These are the activations of a small neural network, seen along a few directions. Each row is one input.
Each table varies a few parts of the input and shows all the possible inputs, shuffled.
A made-up example of a description, with smaller parts first: one of 6 places along a line, together with either a single point or one of 9 places around a ring or (one of 2 separate values, together with one of 5 places around a ring).
Shared parts are said once, and a part with two or three values counts as separate values.
In the rows, zero is written as 128.

A family of inputs:
R1: [161  72 181 141 155 141 159 108 179 128 137]
R2: [134 110 105 101 147 143 100 190 149 171 123]
R3: [105  96 131  69 112 103  96  73 119 143  69]
R4: [153 136 102  79 187 201 177 101  39 134 190]
R5: [135 139 101 133 122 133 100 202 136 139 124]
R6: [154 165  99 111 162 192 177 115  28 103 188]
R7: [ 77 105 111 103 117 121  98 114 154 175 106]
R8: [140 162 143 190 113  98 146 162 158 107 137]
R9: [147 106 191 181 127 114 158  90 176 103 145]
R10: [193  75 154 117 175 164 143 163 157 105 127]
R11: [170 134 121 154 146 131 135 200 148 121 126]
R12: [105 168 123 170  88  99 111 164 145 125 135]
R13: [194 106 149 150 150 154 144 176 143  73 129]
R14: [137 100 152 144 151 119 150 133 183 175 135]
R15: [102 106 131 124 127 120 115 136 170 193 132]
R16: [109 165 139 141 140 152 191  29  61 132 206]
R17: [123 133 162 184 124  92 149 116 181 150 142]
R18: [124 194 121 148 129 158 188  75  38  89 200]
R19: [109 109  85  80 137 143  84 167 133 153  97]
R20: [138 129 100  78 106 115  82 138  86  90  61]
R21: [137 100 104  46 131 125  82 126  98 121  60]
R22: [122 132 129 102 166 178 193  46  62 156 199]
R23: [169 104 125 121 172 141 135 188 162 152 125]
R24: [163 135 172 187 116 120 155 137 153  59 139]
R25: [107 156 122 113  74  82  92 101  95  76  71]
R26: [ 91 128 141 107  85  77  94  56 117 118  77]
R27: [110 138  81 112 112 134  84 179 121 122  98]
R28: [ 63 137 121 141  90  95  97  96 152 151 114]
R29: [ 80 165 103 148  79 100  94 142 130 109 108]
R30: [ 88 139 141 163  99  94 113 118 168 167 140]
The inputs of R21 and R20 match in every part but one. If R19 is changed in the same way as R21 into R20, which row does it become?
> R27
Describe the family of inputs behind these rows.
> one of 5 places around a ring, together with either a single point or one of 5 places along a line
Which other rows does R9 become when the place on the ring of 5 takes its other values? List them by row number.
> R1, R10, R13, R24
Start at R3 and move only the place on the line of 5, one step at a time. The first step leads to R7. Which rows follow, in order?
> R15, R14, R1

A family of inputs:
R31: [100 127 112 108 102 103  87 129 133 135  87]
R32: [143 135 148 155 143 143 168 110 123 121 169]
R33: [119 118 134 138 111 102 103 146 167 134 100]
R34: [137 137 141 143 141 143 163 103 111 121 164]
R35: [176  86 102  85 163 156  96 221 149 132  89]
R36: [150 134 156 168 146 142 174 118 136 120 175]
R37: [107 153 107  97 125 143 138  76  58 122 143]
R38: [119 146 120 113 131 144 147  86  78 122 150]
R39: [125 116 141 150 113 101 109 153 179 134 105]
R40: [113 150 113 105 128 144 142  81  67 122 147]
R41: [131 140 133 132 138 144 157  97  99 122 159]
R42: [156 133 163 182 149 141 180 126 149 119 181]
R43: [ 87 134  99  91  95 104  78 119 113 135  81]
R44: [ 93 130 105  99  98 103  83 123 123 135  84]
R45: [139 114 157 177 118  99 121 169 205 132 116]
R46: [106 124 119 117 105 103  92 134 144 135  91]
R47: [112 121 126 127 108 102  98 140 155 135  96]
R48: [190 105 107  88 196 199 157 176  94 130 157]
R49: [125 143 126 122 135 144 152  91  88 122 154]
R50: [132 115 149 163 116 100 115 161 191 133 111]
Describe the family of inputs behind these rows.
> one of 2 separate values, together with either a single point or one of 9 places along a line
The inputs of R38 and R31 match in every part but the choice among 2 separate values. If R49 is changed in the same way as R38 into R31, which row does it become?
> R46

A family of inputs:
R51: [ 91 121 151 193 124 102 139 134 217 181 151]
R52: [ 99  97 113  45 136 151 113  42  70 138 112]
R53: [173 163  79 101 175 188 161 163  36  97 159]
R54: [158 112 101  96 120 107  73 219 149  93  41]
R55: [182 104 153 160 121 109  93 226 198  87  89]
R56: [196  64 173 117 189 176 171 129 152 142 162]
R57: [106 208 128 156 102 122 172  59  43  98 185]
R58: [172  76 115  50 193 175 142 116  99 147 111]
R59: [100 187  77  94 116 166 133  88   9  88 159]
R60: [141 181 153 211 136 149 214 102 109  87 217]
R61: [132 129 166 208  92  70 113 153 215  83  93]
R62: [138  91 192 163 157 135 195  56 168 136 168]
R63: [ 92 132  99  95  62  91  45 146 121  87  37]
R64: [146  95 134 145 154 141 118 207 202 187 147]
R65: [105 120 166 108 122 109 152  12 104 148 136]
R66: [100 150 143 156  53  45  79 117 152  97  64]
R67: [ 51 126  77  76  98 119  64 123 122 185  97]
R68: [ 57 146 126 139  87  75 100  94 154 195 121]
R69: [197 152 136 166 168 190 191 176  90  93 211]
R70: [122 105  77  79 154 139  93 198 151 192  99]
Describe the family of inputs behind these rows.
> one of 4 places along a line, together with one of 5 places around a ring
The inputs of R52 and R63 match in every part but the place on the line of 4. If R65 is changed in the same way as R52 into R63, which row does it become?
> R66
Which other rows does R68 become when the place on the ring of 5 takes its other values? List them by row number.
> R51, R64, R67, R70
Which other rows does R58 become when the place on the line of 4 takes its other values? List them by row number.
> R53, R54, R70
